These are the activations of a small network on made-up records, seen along a few directions, one row for each record.
After each row come some of the record's fields: J, F, Y, U, K, L, V.
A field that a record lacks is written none.
The largest differences between rows may come from other fields.
(in the rows, 500 means zero)
Random noise pushes rows far along 2 fixed directions. That doesn't count. These rows show it; they differ only by the noise:
[526 731 403 125 444 416 460 521 419 350 685 654 420 484 376 642 425 675
 534 357 419 253 492 667]
[533 369 546 503 465 587 450 529 476 561 455 472 599 475 349 451 514 513
 552 485 471 575 460 356]
[430 260 701 673 499 582 378 445 437 717 381 391 622 497 330 407 636 444
 485 533 544 615 473 284]
[417 382 663 551 495 519 375 434 413 654 458 450 559 503 338 473 615 497
 472 491 532 501 486 391]

[565 522 392 535 494 515 578 506 508 518 470 490 532 536 564 478 360 421
 567 587 444 530 533 478] => J=j1 F=f2 Y=y2 U=u3 K=k1 L=none V=none
[715 427 564 530 354 761 474 422 622 371 406 429 564 468 555 410 502 354
 650 554 436 695 424 384] => J=j2 F=f2 Y=y1 U=u2 K=k4 L=none V=v2
[527 311 533 661 479 600 424 540 488 599 394 385 613 430 499 433 523 404
 592 654 543 657 517 296] => J=j2 F=f2 Y=y2 U=u2 K=k2 L=none V=none
[520 585 235 282 585 248 657 754 510 467 680 672 443 473 439 626 306 636
 483 332 499 472 472 491] => J=j2 F=f1 Y=y2 U=u1 K=k3 L=l1 V=v2
[421 474 466 556 588 529 510 589 469 561 429 400 531 490 587 480 344 483
 543 598 549 506 434 447] => J=j1 F=f2 Y=y2 U=u1 K=k3 L=none V=none
[179 233 702 881 759 384 494 444 392 744 293 132 545 557 634 496 491 420
 295 742 674 509 499 405] => J=j2 F=f2 Y=y2 U=u3 K=k1 L=l1 V=v2
[476 629 646 536 346 518 437 347 448 476 489 627 434 528 461 514 752 407
 547 342 575 435 559 563] => J=j2 F=f1 Y=y2 U=u1 K=k3 L=l2 V=v1
[520 529 381 461 566 382 602 514 545 384 523 394 440 468 627 582 386 512
 516 533 365 424 473 617] => J=j1 F=f2 Y=y1 U=u2 K=k1 L=l1 V=v2
[436 588 552 381 471 467 447 479 456 540 592 517 530 585 424 524 649 611
 478 499 487 437 495 489] => J=j2 F=f1 Y=y2 U=u2 K=k3 L=l1 V=v2
[716 378 488 529 385 745 531 432 615 474 452 557 606 439 426 332 483 447
 624 464 437 737 438 420] => J=j1 F=f2 Y=y1 U=u2 K=k4 L=none V=v2
[422 293 525 852 598 612 556 478 540 514 340 345 481 510 519 417 580 299
 471 598 478 615 549 460] => J=j2 F=f1 Y=y2 U=u3 K=k1 L=l1 V=v2
[372 400 439 623 631 322 619 591 493 546 519 420 468 525 477 532 373 506
 402 479 429 508 571 505] => J=j2 F=f1 Y=y2 U=u2 K=k1 L=l1 V=v2
[447 553 596 430 515 490 355 321 451 486 497 359 618 535 643 597 627 636
 501 657 491 292 480 585] => J=j2 F=f1 Y=y1 U=u2 K=k1 L=l1 V=v2
[316 604 633 502 563 429 368 335 472 538 599 520 357 585 521 549 605 506
 336 493 580 313 542 583] => J=j1 F=f2 Y=y2 U=u1 K=k4 L=l1 V=v2
[465 250 445 590 494 485 572 647 563 728 481 482 579 496 345 425 541 512
 431 456 504 765 441 292] => J=j2 F=f1 Y=y1 U=u2 K=k3 L=l1 V=v1
[575 483 425 390 406 421 523 583 470 501 568 606 460 534 398 509 449 539
 482 428 575 548 415 506] => J=j2 F=f2 Y=y1 U=u2 K=k3 L=l2 V=v1
[588 277 574 520 491 649 475 508 602 571 418 354 721 496 552 381 474 539
 514 661 531 744 356 284] => J=j1 F=f2 Y=y1 U=u2 K=k4 L=l1 V=v2
[548 533 535 542 437 559 423 490 471 621 460 468 651 555 482 491 496 516
 500 533 549 572 530 355] => J=j2 F=f1 Y=y2 U=u3 K=k2 L=none V=none
[518 401 486 721 515 473 590 527 454 511 420 480 509 430 423 417 491 355
 561 471 513 619 554 517] => J=j1 F=f1 Y=y2 U=u2 K=k2 L=none V=v2
[590 387 708 512 386 684 295 327 440 614 490 488 706 604 412 387 682 621
 551 631 634 540 452 261] => J=j1 F=f1 Y=y2 U=u2 K=k4 L=l2 V=v1
[461 567 632 380 409 561 222 324 456 556 603 548 539 549 449 525 571 584
 471 531 509 368 503 559] => J=j2 F=f1 Y=y1 U=u2 K=k4 L=none V=none
[431 535 427 426 540 295 523 655 439 587 608 589 415 509 450 599 479 628
 369 443 591 463 547 503] => J=j2 F=f1 Y=y2 U=u3 K=k2 L=l1 V=v2
[507 411 584 834 444 617 511 375 542 403 337 398 473 448 613 460 576 311
 536 488 525 545 579 553] => J=j2 F=f1 Y=y2 U=u1 K=k1 L=l2 V=v1
[527 617 279 430 567 419 619 605 559 180 477 393 475 508 686 613 224 487
 476 540 383 351 485 726] => J=j2 F=f1 Y=y1 U=u3 K=k1 L=l1 V=v2
[482 298 609 637 411 553 397 488 527 722 526 583 565 527 393 406 587 527
 493 424 660 689 456 239] => J=j2 F=f1 Y=y2 U=u1 K=k4 L=l2 V=v1
[734 483 535 517 347 779 471 461 622 450 387 565 652 418 500 336 543 463
 686 453 441 622 436 391] => J=j1 F=f2 Y=y1 U=u1 K=k3 L=none V=v2
[563 343 410 484 602 519 663 717 532 420 421 363 578 492 522 453 299 535
 584 600 391 639 439 330] => J=j1 F=f2 Y=y2 U=u2 K=k3 L=l1 V=v1
[620 292 563 639 467 647 561 610 580 524 399 544 573 457 406 374 601 414
 585 465 436 777 546 290] => J=j2 F=f1 Y=y2 U=u3 K=k3 L=l1 V=v2
[722 363 364 660 408 754 520 553 634 395 365 514 526 427 524 437 405 320
 626 513 323 669 534 480] => J=j2 F=f1 Y=y1 U=u3 K=k1 L=none V=none
[457 515 441 709 550 572 548 440 529 465 465 516 355 467 507 519 509 292
 535 424 428 499 606 578] => J=j2 F=f1 Y=y2 U=u1 K=k1 L=none V=none
[327 397 664 577 637 394 464 505 422 601 431 375 535 560 495 489 542 491
 416 589 541 449 501 375] => J=j1 F=f2 Y=y2 U=u3 K=k3 L=l1 V=v2
[471 684 415 384 527 431 531 484 507 277 499 362 430 572 708 605 340 553
 418 632 417 245 494 733] => J=j1 F=f2 Y=y1 U=u2 K=k1 L=l1 V=v2
[423 522 446 572 522 408 526 489 466 392 549 478 419 457 522 570 391 469
 539 467 420 363 588 632] => J=j2 F=f1 Y=y2 U=u2 K=k1 L=none V=v2
[329 662 447 359 523 278 566 537 456 451 628 580 310 521 456 559 527 448
 391 438 531 384 536 683] => J=j1 F=f2 Y=y2 U=u2 K=k3 L=l1 V=v1
[481 698 449 314 567 323 486 494 401 320 595 486 463 496 648 689 399 674
 464 533 521 284 544 780] => J=j2 F=f1 Y=y2 U=u2 K=k1 L=l1 V=v2
[794 409 227 439 516 623 777 729 686 276 428 533 551 478 535 381 192 443
 628 495 297 719 397 454] => J=j1 F=f2 Y=y1 U=u3 K=k4 L=l1 V=v2
[250 515 626 763 614 435 528 398 475 482 376 259 410 541 658 489 591 299
 422 631 522 404 535 603] => J=j1 F=f2 Y=y2 U=u3 K=k2 L=l1 V=v2

Which values does each new row have?
[801 489 115 339 442 673 680 687 676 158 470 396 679 496 682 503 228 545
 758 668 303 589 361 445] => J=j2 F=f2 Y=y1 U=u2 K=k1 L=l1 V=v2
[610 645 457 312 408 668 404 460 509 480 599 680 568 531 441 530 517 600
 613 443 463 444 529 434] => J=j2 F=f1 Y=y2 U=u1 K=k3 L=none V=none
[695 433 455 436 400 774 461 515 638 370 457 479 697 483 508 358 497 527
 593 589 479 695 391 431] => J=j1 F=f1 Y=y1 U=u2 K=k4 L=l1 V=v2
[463 249 618 781 465 573 511 535 524 565 344 485 570 508 410 347 519 311
 494 461 608 694 525 276] => J=j2 F=f1 Y=y2 U=u1 K=k3 L=l2 V=v1
[517 454 523 435 420 568 462 505 475 442 466 453 516 514 458 492 493 549
 528 527 514 439 453 407] => J=j2 F=f2 Y=y1 U=u2 K=k3 L=l2 V=v1
[360 382 541 802 602 541 507 428 511 569 371 361 427 463 587 468 457 299
 483 565 482 493 580 466] => J=j1 F=f2 Y=y2 U=u1 K=k1 L=none V=none
[344 485 753 470 609 465 370 374 373 605 370 233 636 620 601 485 591 570
 424 765 563 338 404 461] => J=j1 F=f2 Y=y1 U=u2 K=k3 L=l1 V=v2
[500 131 469 757 612 547 520 619 513 714 351 284 713 545 500 414 438 547
 452 702 542 714 395 269] => J=j2 F=f1 Y=y1 U=u2 K=k1 L=l1 V=v2
[635 269 505 490 601 583 557 668 505 521 320 300 764 511 533 366 335 580
 560 746 486 649 351 275] => J=j1 F=f2 Y=y1 U=u2 K=k3 L=l1 V=v2
[124 466 774 596 671 156 438 312 353 812 588 430 377 586 421 533 661 447
 224 505 676 405 547 523] => J=j1 F=f2 Y=y2 U=u2 K=k4 L=l1 V=v2
[509 699 507 314 442 452 340 322 468 526 657 758 394 543 453 547 565 497
 507 407 513 279 534 627] => J=j1 F=f2 Y=y1 U=u1 K=k4 L=none V=none
[445 620 573 519 479 582 309 337 449 396 488 381 471 511 602 555 550 462
 551 620 423 284 500 712] => J=j2 F=f1 Y=y1 U=u2 K=k1 L=none V=none
[551 531 467 403 468 542 488 590 588 404 526 626 495 455 481 493 524 518
 544 397 426 472 493 495] => J=j2 F=f1 Y=y1 U=u1 K=k3 L=l1 V=v2
[704 545 149 450 359 503 690 631 681 225 596 737 408 417 510 520 309 416
 686 278 328 492 522 582] => J=j2 F=f1 Y=y1 U=u1 K=k1 L=l2 V=v1
[420 340 721 569 551 488 425 374 516 617 426 352 575 505 558 430 568 456
 428 623 542 577 442 427] => J=j1 F=f2 Y=y1 U=u2 K=k4 L=l1 V=v2
[538 543 463 558 436 509 497 415 520 391 512 462 396 452 538 580 481 451
 524 451 368 403 552 663] => J=j2 F=f1 Y=y1 U=u2 K=k1 L=none V=v2
[486 668 611 229 480 438 354 335 462 400 620 504 541 547 557 625 560 635
 443 499 537 360 461 638] => J=j2 F=f1 Y=y1 U=u2 K=k4 L=l1 V=v2
[585 407 483 683 369 560 602 537 617 530 537 756 317 394 291 422 607 264
 548 187 415 726 628 426] => J=j2 F=f1 Y=y2 U=u1 K=k3 L=none V=v2
